A small network was shown many inputs. Here are its activations along a few directions, one row for each input.
Each table varies a few parts of the input and shows all the possible inputs, shuffled.
A made-up example of a description, with smaller parts first: one of 6 places along a line, together with either a single point or one of 9 places around a ring or (one of 2 separate values, together with one of 8 places around a ring).
Shared parts are said once, and a part with two or three values counts as separate values.
(in the rows, 128 means zero)

Other details of the inputs vary at random and push rows far along two fixed directions, the same in every table; ignore that.

A family of inputs:
row 1: [ 88 141 159 117 109 128 108 108 165 140 110 117 162]
row 2: [199 106 106 127 169 118 142 154  70  98 130 174 126]
row 3: [176 116 113 117 178 122 141 149  73  87 133 158 119]
row 4: [102 128 158 136  88 110 118 108 174 161 125 112 126]
row 5: [ 83 146 140 127 109 174 103 114 138 137 152 110 138]
row 6: [152 114 104 138 149 167 145 123  86 123 169 130  74]
row 7: [208 127 115 129 162  77 161 160 112 109 100 165 103]
row 8: [120 113 109 138 128 175 133 123 122 135 133  91 101]
row 9: [ 82 145 141 106  88 131 113 103 191 150 117  99 122]
row 10: [126 147 152 125 111  68 125 128 158 144  88 151 174]
row 11: [105 130 121 128 133 158 113 108 101 127 149 126 120]
row 12: [125 125 110 129 127 199 116 125  84 120 175 125 111]
row 13: [111 118 120 143 111 124 135 113 153 102 113 121 130]
row 14: [ 90 138 144 123  91 137 112 102 145 151 122 122 151]
row 15: [ 88 125 141 125 108 173 103  99 137 143 138 112 140]
row 16: [161 122 156 147 117  17 147 162 184 151  71 142 175]
row 17: [122 105 100 148 139 185 140 123 100 135 166  97  95]
row 18: [120 127 112 118 148 162 125 117  75 105 155 127 105]
row 19: [ 97 121 110 119 115 152 123 124 156 137 128  88 119]
row 20: [109 111 127 136 121 150 128 119 113 140 156 120  84]
row 21: [ 96 115 147 144 106  96 134 139 168 159 108 111 142]
row 22: [141 140 137 129 117  63 141 144 189 142  78 116 162]
row 23: [116 151 152 119 120  77 124 125 152 133  95 142 165]
row 24: [109 131 113 122 118 184 118  97 127 131 161  95  82]
row 25: [122 159 157 114 118  90 127 144 158 124 105 138 169]
row 26: [129 135 116 124 148 173 119 134  86 106 165 129 114]
row 27: [220 115 110 128 196  69 150 172  76  87 110 194 136]
row 28: [186 133 116 130 160 105 138 167  90 104 130 170 138]
Each input here is: either a single point or (one of 2 separate values, together with one of 6 places along a line) or (one of 3 separate values, together with one of 5 places along a line).
What sort of input is row 12? -> one of 3 separate values, together with one of 5 places along a line
Start at row 21 and move only the place on the line of 6, one step at a time. The first step leads to row 16. Which rows follow, in order? -> row 17, row 8, row 22, row 19
Change only the choice among 2 separate values in row 7. List by row number the other rows that result. -> row 8
Change only the choice among 2 separate values in row 24. List by row number the other rows that result. -> row 22

A family of inputs:
row 29: [ 54 131 155 126  76 136 119 104 197 191 111  66 124]
row 30: [127 104  99 121 155 176 120 113  84  80 161 126  78]
row 31: [ 82 129 135 125  76 126 109  93 185 143  90 102 175]
row 32: [108 125 117 103 147 176 109 113 111 114 152 105  94]
row 33: [174 121 101 138 167 130 149 140  29  85 161 172  86]
row 34: [ 84 118 103 155 108 211 112 111 130 144 180  70  75]
row 35: [185  96 119 142 176 108 146 152  61  84 135 172 121]
row 36: [126 166 164 114 117  68 131 136 141 149  98 147 158]
row 37: [ 73 165 145 106  84 129 108 113 198 143 121 110 157]
row 38: [192 132 133 135 158  13 165 158 156 138  89 147 147]
row 39: [ 59 159 128 101  98 200 107  82 133 142 148  76  99]
row 40: [190 124 143 131 117  94 136 113 140 134 104 177 122]
row 41: [139 106 119 125 167 181 121 131  58 116 168 124 104]
row 42: [ 70 141 148 131  94 132 119  89 190 137  88 109 167]
row 43: [197 141 155 115 123  74 134 126 157 154  89 172 138]
row 44: [ 62 123 121 139 102 187 102  91 150 170 153  62  89]
row 45: [157 111 140 123 136  56 155 167 152 156  83 143 136]
row 46: [155 137 149 131 144  84 126 167 127 114 126 161 149]
row 47: [121 146 120 117 117 120 136 111 123 103 116 132 111]
row 48: [111 117 116 135 156 203 117 113  68 134 165 119 115]
row 49: [101 146 122  96 127 137 112 111 138 135 133 122 126]
row 50: [ 45 120 143 149  98 210 104  76 123 145 156  99 135]
row 51: [116 136 125 110 111 122 114 118 159 148  94 107 167]
row 52: [ 67 167 176 120  76 101 103 122 195 165 123 128 183]
row 53: [151 121 114 132 114 231 113  97 101 136 187 125  71]
row 54: [184 115 109 144 147  84 167 180 125 123 118 139 107]
row 55: [ 94 119 121 130 127 165 110 103  85 122 175 142 110]
row 56: [198 101  84 146 168 152 136 170  40 101 165 158 125]
row 57: [163  95  87 160 156 123 142 136  89 109 142 133  74]
row 58: [182 170 156 129 132  26 154 180 136 118  91 182 169]
row 59: [181 141 129 115 156  68 141 172 144  90 102 159 141]
row 60: [120 133 110 125 104 158 116 128 149 128 123 104 155]
row 61: [169 117  81 122 191 174 140 135  60  96 142 136  98]
row 62: [ 75 167 161 126  83 123 119 114 222 150  81 102 190]
row 63: [189 145 143 116 149  43 153 176 169  98  70 157 173]
row 64: [ 66 148 154 109 104 139  98 103 143 166 145 120 148]
row 65: [132 107 126 137 120 128 149 159 142 144 129 120 114]
row 66: [180 138 137 146 158  79 150 174 118 116 104 175 173]
row 67: [ 84 134 157 125  88 123  99 111 162 179 108 106 187]
row 68: [134  90  99 148 134 144 150 131  98 124 144 115  74]
row 69: [132 106 122 145 119 125 120 124 103 129 126 142 156]
row 70: [110 101 105 124 141 202 122  99  93  90 157 102  91]
row 71: [ 41 120 182 134  47  94 123 103 237 190  78  92 163]
row 72: [ 79 154 107 116 104 227 115 101 112 116 176  82  84]
row 73: [133 134 156 134 127 114 126 151 140 125 123 135 162]
row 74: [195 136 132 147 146  21 171 172 168 126  99 148 152]
row 75: [116 111  81 116 147 190 119 102  72  91 177 131  77]
row 76: [163 113 137 135 159  77 133 149  96  97 123 177 131]
row 77: [201 107  91 109 203 137 147 155  57  78 137 144  95]
row 78: [122 142 170 115 132  69 115 142 153 144 101 147 163]
row 79: [135 100 102 155 141 138 147 109 107 119 162 109  89]
The inputs of row 78 and row 46 match in every part but one. If row 61 is changed in the same way as row 78 into row 46, which row does it become? -> row 62
Describe the family of inputs behind these rows. -> one of 3 separate values, together with either a single point or one of 4 places along a line or (one of 2 separate values, together with one of 6 places along a line)
Change only the choice among 3 separate values in row 57. List by row number the other rows that result. -> row 34, row 44
Start at row 51 and move only the place on the line of 6, one step at a time. The first step leads to row 61. Which rows follow, in order? -> row 77, row 32, row 49, row 39

A family of inputs:
row 80: [ 76  94 109 146 114 227 116  79 119 151 186  61  55]
row 81: [141 138 133 121 150  87 135 154 127 117 113 150 145]
row 82: [151 102 103 140 157 177 124 130  55 103 167 144 105]
row 83: [125 153 159 113 109  96 124 124 171 130  98 139 161]
row 84: [ 45 116 110 123 111 239  96  73 104 131 173  75 106]
row 85: [100 131 151 147  87  79 146 118 201 160  85 104 135]
row 86: [ 97 139 168 130  96 114 115 119 165 150 115 128 169]
row 87: [150 127 138 134 126  81 131 135 133 131  98 160 170]
row 88: [152  99  85 145 143 137 150 141 101 101 157 120  71]
row 89: [114 119 145 125  95  98 133 120 188 176  98 105 118]
row 90: [179 135  98 117 165 146 136 144  67 101 159 151  90]
row 91: [194 133 104 120 173 121 143 157  79  93 141 171 105]
row 92: [159 129 130 122 155  69 138 153 121 104  93 159 155]
row 93: [113 134 120 118 117 167 114  97 126 124 133 122 127]
row 94: [104 151 156 115  97 118 112 107 175 135 100 126 160]
row 95: [176 130 133 136 153  80 141 165 108 119 121 175 147]
row 96: [ 91 128 133 120 128 159 116 116 120 121 142 110 128]
row 97: [174 116  98 140 149 131 150 169 130 125 121 110 130]
row 98: [ 58 158 161 114  90 122 107 109 177 161 117  96 157]
row 99: [160 131 126 133 145 113 133 150  91 128 143 154 128]
Describe the family of inputs behind these rows. -> either a single point or one of 4 places along a line or (one of 3 separate values, together with one of 5 places along a line)
Start at row 89 and move only the place on the line of 4, one step at a time. The first step leads to row 80. Which rows follow, in order? -> row 85, row 88
